A small network was shown many inputs. Here are its activations along a few directions, one row for each input.
Each table varies a few parts of the input and shows all the possible inputs, shuffled.
Descriptions start from the smaller parts, as in this example, which fits no table here: ring(5) and (point or line(9) or (values(3) and line(4))).
Shared parts are said once, and a part with two or three values counts as separate values.

A family of inputs:
x1: [-12  13 -19 -11   8 -11 -16 -19   4   6 -34 -16]
x2: [ -7   7  38  13 -11   0  10  16  13 -12  38  25]
x3: [ 14  33 -17 -13  -1  24  -8 -20  20   2 -13 -31]
x4: [ 24  -9 -19 -23  -9  -3   9  30  -6  10  23 -10]
x5: [-14  -9  39   7 -16   0   3  38  21 -12  38  14]
x6: [ 20  38 -18 -21 -16   4  -1 -14  19   0   2 -19]
x7: [ -2 -15 -22  -1  18 -13   7   0 -35  13 -12   5]
x8: [ 23  -1 -18  -2  14  19  11  -2 -14   9  13 -11]
x9: [ 32   7 -19 -15   0  -2  18   5 -15   8  25   1]
x10: [-40 -14  33  31   8 -15   2   7  -1  -2  -3  29]
x11: [ 13  18 -17 -29 -21  -1  -8  11  30  -3  -2 -34]
x12: [-18  -3  35  48   9  -7 -10   0   6  -6   5  22]
x13: [-37 -36  38  12  -8  -5   7   2  -4 -13 -12  35]
x14: [ 11  27 -16   3   6  -1 -24 -27   7   4 -28 -25]
x15: [-18  -2  37  29   2  19   3   9  15 -10  29  12]
x16: [  0 -38 -20 -18   5  -3  12  -5 -39   2 -22  12]
x17: [ 21  -4 -18  16  19  -4  -3  -9 -26  10  -2  -5]
x18: [-10 -11 -18 -26  -6  -1  -9 -23   4  -7 -46  -6]
What do these inputs look like to the network?
> values(3) and line(6)
Which other rows does x15 become when the values(3) part takes its other values? List them by row number.
> x3, x8
Which other rows does x6 become when the values(3) part takes its other values? List them by row number.
> x2, x9

A family of inputs:
x19: [ 12  26   7   9  -2  17  -4 -15  12  -5   2 -11]
x20: [ -3  18   7  20   0  11  -7 -25  18  -3 -13  -6]
x21: [-36 -37  46  11 -11   9  19  14  -3 -16  10  39]
x22: [-10  16  11  18  -1  10 -19 -11  36  -6 -11 -14]
x23: [ 28 -20 -36 -16   4  -5   6  11 -27   8  -1  -7]
x24: [ 29  18 -17 -12   5  17   5  -7  -5   8  19  -9]
x25: [ -8  -7  -2 -30 -17 -12 -12   6  15  -5 -21 -14]
x26: [-23  15   5   6   1  -3 -11 -22   7  -5 -25   1]
x27: [ 23  25  -9 -15 -10  21   4  -4   9   3  17 -17]
x28: [  2  -3  25  39  10 -18   5  30 -14   7  46  19]
x29: [-41 -38  48   9 -13   7   7  28  13 -19  10  32]
x30: [ 18  10  -7  26  23  10  -6  -9 -17   9   3 -11]
x31: [  9  -4 -14 -36 -22  -1  -4  13  17  -9   0 -20]
x32: [ 17  -3 -20 -31 -21   1   7   2   0  -5  -1 -10]
x33: [  4  23  12   7  -4  15 -16  -2  29  -9   3 -19]
x34: [ 20   5 -27 -25   3   2  18   4  -9   9  10  -6]
x35: [-16   2  -3 -12 -10 -10  -4 -12   4   0 -32   1]
x36: [ -8 -15 -18   6  16 -16  -5  -6 -25  13 -31   1]
x37: [ -1  -7  -8 -25 -17  -9   0  -6  -2  -2 -24  -4]
x38: [-11  11  42  23 -16  -9  -4  38  35 -10  46  16]
x39: [ -5  13  39  25 -15 -10   9  25  17  -6  45  22]
x40: [  6 -13 -17 -23  -3 -12   1 -11 -16   2 -22   5]
x41: [-30  13  10   4   0  -5 -22  -8  26  -8 -23  -7]
x42: [ 23  -4 -34 -13  12   0  15  15 -22  17  11 -13]
x43: [  2   7  32  26   0 -16   9  21   1  -2  46  28]
x44: [-31 -46  39  15   4   3  20   9 -18 -12  13  48]
x45: [  6  11 -13 -32 -12   5   6  16  22   1  11 -24]
x46: [-15  -2  -9  23  25 -12 -12 -17 -23   7 -23   0]
x47: [-17   8  -3   9  16  -9  -9 -28 -10  -1 -23   9]
x48: [  5   1  -7  36  25   3  -8 -19 -13  10 -11  -8]
x49: [ 30   9 -24   0  14  14   1   4 -19  16  19 -16]
x50: [  9 -23 -24 -10   8 -14  -2   0 -29  11 -22  -3]
x51: [-23   0   3 -14 -10 -12 -15   2  21  -2 -31  -7]
x52: [ 15  23  -4 -18 -12  19  -7   6  25  -1  19 -26]
x53: [ 14  12 -18 -29 -12   6  17   6   6   4  10 -15]
x54: [ 18  20   0  13  13  13  -3 -19  -3   0   3  -3]
x55: [-10  -5 -12  -8   5 -14  -2 -17 -11   4 -31  10]
x56: [  3  11  -1  23  15   5  -5 -30   2   1 -12   2]
x57: [ 25 -10 -29 -28  -6  -2   8  -1 -14  -1  -1  -1]
x58: [-28 -57  32  28  14   2  17  19 -33  -3  13  39]
What do these inputs look like to the network?
> line(4) and (values(2) or ring(8))
The inputs of x23 and x32 match in every part but the line(4) part. If x48 is changed in the same way as x23 into x32, which row does it become?
> x20
The inputs of x55 and x35 match in every part but the line(4) part. If x54 is changed in the same way as x55 into x35, which row does it become?
> x19
Start at x51 and move only the ring(8) part, one step at a time. The first step leads to x41. Which rows follow, in order?
> x22, x33, x52, x45, x31, x25
Start at x42 and move only the line(4) part, one step at a time. The first step leads to x34. Which rows follow, in order?
> x53, x45

A family of inputs:
x59: [ -7 -22  -1 -17 -12   0  17   3  -5  -8   1  17]
x60: [ 10  -7 -34 -15  12  -8  -5  -7 -25  15 -19 -10]
x61: [  3 -19 -26 -17   4 -12   4   6 -22  12 -18  -3]
x62: [-29   0  17  -1  -8   2   3 -10   5 -11 -12  17]
x63: [ 22  12 -13  -3   4  21  -4 -14   5   1   1 -27]
x64: [-20   3  -4   6   7 -13 -13  -8   5   3 -32  -4]
x65: [-36 -12   8   1   0 -16  -9   4  -1  -4 -23   8]
x66: [ 23  22 -23 -14   3  -3   3   8  -5  10  22 -12]
x67: [  2   6  19  -2 -22  -9  -6  24  20  -9  23   7]
x68: [ 15   3 -24 -18   4   9   8 -18 -20   7  -6  -1]
x69: [ 16  33  -6   6  -5  -5 -14  -2  20   5  10 -16]
x70: [  2   5 -17   2  12 -11 -17 -15  -1   4 -35 -14]
x71: [ 10   2 -35  -4  12 -10 -14 -16 -15   7 -30 -21]
x72: [-17 -23   7  -3 -11 -14 -11   9  -2  -4 -17   9]
x73: [  2   0  28  42  16 -10   7  14 -11   3  37  26]
x74: [ 21  12 -12 -13  -9  -6  10  22  -3   8  22  -8]
x75: [  6  14  -6   0   4   7  -6 -28   6  -4 -23  -4]
x76: [ 21   8 -16 -13   6  21   6   1  -7   7  15 -15]
x77: [ 17  10 -21  -8   5   8   0 -30  -9  -1 -19 -13]
x78: [ 10  16   2   5   3  19 -10 -11  20  -2  -2 -19]
x79: [-13 -18  22  41  20   1  10  -9 -27  -1  10  36]
x80: [ -9 -14  18  -9 -15   4   2  -6   4 -14  -8  18]
x81: [-12  11   9   5  -3   5  -2 -22  11  -2 -19   5]
x82: [ -9  11  18   8   1  16  -4  -7  27  -3  -1 -11]
x83: [-19  16  19   3 -11 -12  -4  16  21  -6  18   5]
x84: [ 25  30 -23  -2  -2  -4  -8  -5   5   6  11 -23]
x85: [  8 -10 -17 -20  -3   5  16  -6 -16   3  -6   6]
x86: [ -6 -15  31  44  24  11   9   7 -12  -2  26  21]
x87: [ -2 -18   7 -11 -11  11  13  21   9  -9  19   3]
x88: [-17 -28  16  44  24 -14  -1   2 -34   9  -2  27]
x89: [ 17  -3  -7 -13  -4  18  13  14  -4   4  14  -9]
x90: [ -4 -11  24  -3 -14  14  -2  13  18 -14  12   4]
x91: [-1 26 13  5 -5 -8 -7  1 27  2  8 -8]
x92: [-11 -34  -5 -16  -4 -18   6  13 -11   2 -13   5]
x93: [-23   2  27   7  -9  13  -1   8  19  -9   9   1]
x94: [  8  -5   6 -14 -15 -12  11  28  10  -4  26   4]
The inputs of x69 and x70 match in every part but one. If x84 is changed in the same way as x69 into x70, which row does it become?
> x71
What do these inputs look like to the network?
> line(4) and (point or ring(8))
Start at x83 and move only the line(4) part, one step at a time. The first step leads to x93. Which rows follow, in order?
> x62, x65

A family of inputs:
x95: [ -6   9  -8 -20 -11  -7 -12   8  17   4  -9 -17]
x96: [-25 -11  20   9  -4 -12 -16  -4  10 -12 -14   8]
x97: [-23  -7  26  14  -8  -4   1 -13  13 -15  -4  15]
x98: [-23 -13   6   5  -2 -14 -13  -2   2   4 -21   2]
x99: [ 20  -6 -17   8  11  11   3  -9 -22   2  -1 -12]
x100: [ 10  10   5  30  10  -4  -3  20 -13  10  42   4]
x101: [  0  16   7  -5 -22  10   2   2  30  -9   4  -6]
x102: [-18 -14 -13  -3   7 -14  -2   1 -13   6 -21   8]
x103: [ 20   5 -17   2  13  -4   2 -18 -19   7  -5  -3]
x104: [  8   5  -4   5  11  23   2 -11 -11   6   8  -5]
x105: [  5  11 -18   4  16 -11  -2 -10 -12   5 -15 -18]
x106: [ 17   0 -17 -27 -11  -9   7  -3  -8   5  -1  -2]
x107: [-17 -13  21   6   4   7   8  -7   3 -13   0  19]
x108: [  0 -17  -6  -6   3 -12   7  -7 -22   6 -16  21]
x109: [-10 -18  22  19   3 -12  11  32 -11   0  27  26]
x110: [ -1  25   6  23   4  12  -6 -17  16   1   3   0]
x111: [-12 -24   8   1   4  14  11   2  -8  -1  -3  13]
x112: [  1  23   4  17   8   1 -22  -9   7  -1  -9  -6]
x113: [  7  18   7  11  12  16   1 -16   7   0   8   1]
x114: [ 20 -15 -19 -23  -8   5   8   5  -1  -2   4  -8]
x115: [  5   8   5 -18  -9  18   5   1  22  -9  13   0]
x116: [  1  17  -3  11  10  -6 -12  -8   3  12 -17 -17]
x117: [ 14   2   9  -5 -11 -14  10  34   4   1  44   4]
x118: [  0 -29  -4  -1   2   2  10   4 -22   0 -14  11]
x119: [ 11  -5  -7 -20 -11  21  10   6   9   0  12  -8]
x120: [  1   6 -22 -24  -6 -14   4   7  -1   3 -10 -16]
x121: [ -5  17   7 -14 -16   0 -14  11  20  -9  -6 -14]
What do these inputs look like to the network?
> values(3) and (point or ring(8))
